A small network was trained on made-up records. Each row is its average activation on records with the value named, seen along a few directions.
Related values have similar rows: they may be neighbours, one step apart, or belong to one group.
(in the rows, 500 means zero)
Random noise pushes rows far along 15 fixed directions. That doesn't count. These rows show it; they differ only by the noise:
[410 672 561 259 356 472 488 704 501 464 697 462 516 592 540 472 452 510
 519 490 481 594 471 473 633]
[584 445 618 663 531 616 342 559 449 578 438 675 626 537 604 499 561 397
 437 554 508 529 516 494 364]
[345 390 623 526 444 402 460 306 526 425 541 500 352 475 556 440 593 433
 706 564 594 467 588 387 438]
[416 364 442 378 537 409 373 686 563 460 348 334 398 214 554 424 558 526
 460 487 551 501 567 431 488]
[646 539 461 301 538 511 297 748 399 513 516 419 490 358 513 540 525 481
 331 494 371 603 538 499 534]
[443 603 525 440 438 324 448 384 627 492 527 491 475 433 570 413 562 408
 562 416 524 361 654 587 416]
[399 536 513 646 530 363 459 458 489 553 491 391 445 274 749 491 601 488
 337 531 488 381 507 714 503]
[443 586 600 550 483 409 770 394 537 516 505 296 361 387 481 576 432 537
 594 572 646 665 397 601 611]
[553 453 420 565 563 559 450 464 468 558 422 504 482 503 411 604 518 500
 477 429 435 547 480 428 526]
[679 328 343 384 521 386 514 375 491 329 267 293 536 523 416 615 389 530
 385 494 557 274 349 530 499]
[527 543 522 459 465 528 369 404 371 497 555 608 512 606 487 666 529 376
 470 430 359 466 453 490 501]
[500 626 455 467 642 452 648 561 344 542 591 473 393 353 515 446 574 676
 322 733 458 564 453 843 521]
[564 569 350 507 477 448 704 419 427 413 558 502 513 545 274 288 538 550
 677 533 639 508 816 599 565]
[402 539 455 467 467 617 761 524 557 384 569 408 385 518 340 465 431 748
 765 624 525 632 309 490 573]
[727 275 513 557 555 589 274 443 517 437 422 511 556 390 539 574 560 311
 459 423 449 480 522 369 469]
[540 635 454 640 421 548 504 533 499 457 401 590 683 547 544 427 425 274
 482 235 382 287 429 568 450]
[401 612 394 681 501 553 695 550 486 591 430 470 474 513 348 423 487 652
 650 489 573 622 584 514 547]


BEVO, 12 values:
lata: [456 495 487 497 435 485 514 739 323 377 361 322 468 367 534 416 396 432
 511 475 513 462 421 460 498]
kop: [447 635 369 390 540 504 617 502 328 462 534 407 387 319 420 635 512 711
 427 597 336 484 387 749 510]
zural: [464 494 407 362 658 511 522 651 564 538 429 575 474 223 514 512 522 547
 302 506 393 457 457 782 437]
pudom: [470 293 446 217 512 565 389 873 432 368 448 454 499 516 510 418 436 695
 421 699 511 499 420 355 482]
bas: [466 507 517 374 449 406 440 374 476 525 388 409 387 614 371 681 431 544
 615 509 526 534 446 349 432]
guri: [539 495 551 405 578 437 527 479 616 503 421 432 343 565 416 442 389 530
 566 458 451 518 314 299 376]
dodeb: [387 608 537 765 433 538 336 504 386 579 536 403 326 250 670 570 565 494
 630 470 255 492 620 506 435]
mapu: [564 543 453 439 475 483 398 500 468 535 535 501 479 475 440 556 514 460
 546 428 431 534 724 449 518]
pazu: [577 508 614 410 531 461 641 409 495 511 644 514 521 572 520 487 456 454
 384 553 564 570 461 520 590]
gelip: [463 481 527 403 604 440 735 367 658 496 552 560 449 523 435 372 463 552
 460 529 567 474 408 548 474]
nariv: [401 543 516 632 542 552 558 560 466 599 380 604 536 626 497 529 456 577
 456 542 528 508 370 519 409]
vata: [435 577 517 499 418 523 629 319 587 552 559 428 517 518 427 770 475 602
 593 467 573 613 480 534 615]
The values of BEVO form 3 separate groups.
- List the group mates of nariv, in the order listed. => lata, bas, guri
- List the group mates of zural, in the order listed. => pudom, dodeb, mapu

DIZE, 12 values:
vupam: [444 608 855 564 419 521 516 278 341 464 404 519 358 321 617 773 418 150
 621 396 323 498 163 572 301]
vos: [542 544 304 516 588 580 333 403 280 574 749 748 412 677 334 394 666 575
 525 484 172 474 830 441 532]
gon: [296 402 491 488 474 505 505 484 291 612 308 736 629 709 407 785 483 477
 341 517 663 485 569 588 519]
pemu: [531 432 418 524 534 691 515 455 384 374 719 613 479 391 399 567 579 125
 524 137 266 611 461 355 847]
mabe: [378 606 469 523 508 488 760 486 632 358 588 651 630 422 613 245 513 359
 402 371 457 259 327 778 500]
kozug: [448 396 425 716 533 619 461 644 391 568 451 710 623 492 503 388 568 358
 456 407 545 503 751 466 565]
fisik: [119 294 661 826 474 731 646 465 431 363 782 675 450 485 751 320 644 463
 609 572 464 518 242 306 675]
petel: [763 499 532 584 537 622 370 311 439 516 650 604 553 617 535 778 500 434
 439 531 269 470 368 583 523]
bim: [588 352 466 600 700 422 439 518 689 561 330 488 500 637 605 135 523 744
 365 765 609 299 371 463 171]
zuzi: [656 465 401 467 544 430 442 177 495 495 537 514 463 305 400 628 735 663
 563 661 591 514 931 705 405]
kikov: [303 510 376 672 431 596 487 614 550 358 792 497 537 196 714 365 700 308
 558 268 417 457 613 615 860]
feket: [703 694 507 456 257 192 303 516 621 563 457 121 579 715 569 381 324 491
 591 408 654 403 799 289 476]
The values of DIZE form 3 separate groups.
- List the group mates of petel, in the order listed. => vos, gon, kozug
- List the group mates of fisik, in the order listed. => vupam, mabe, zuzi
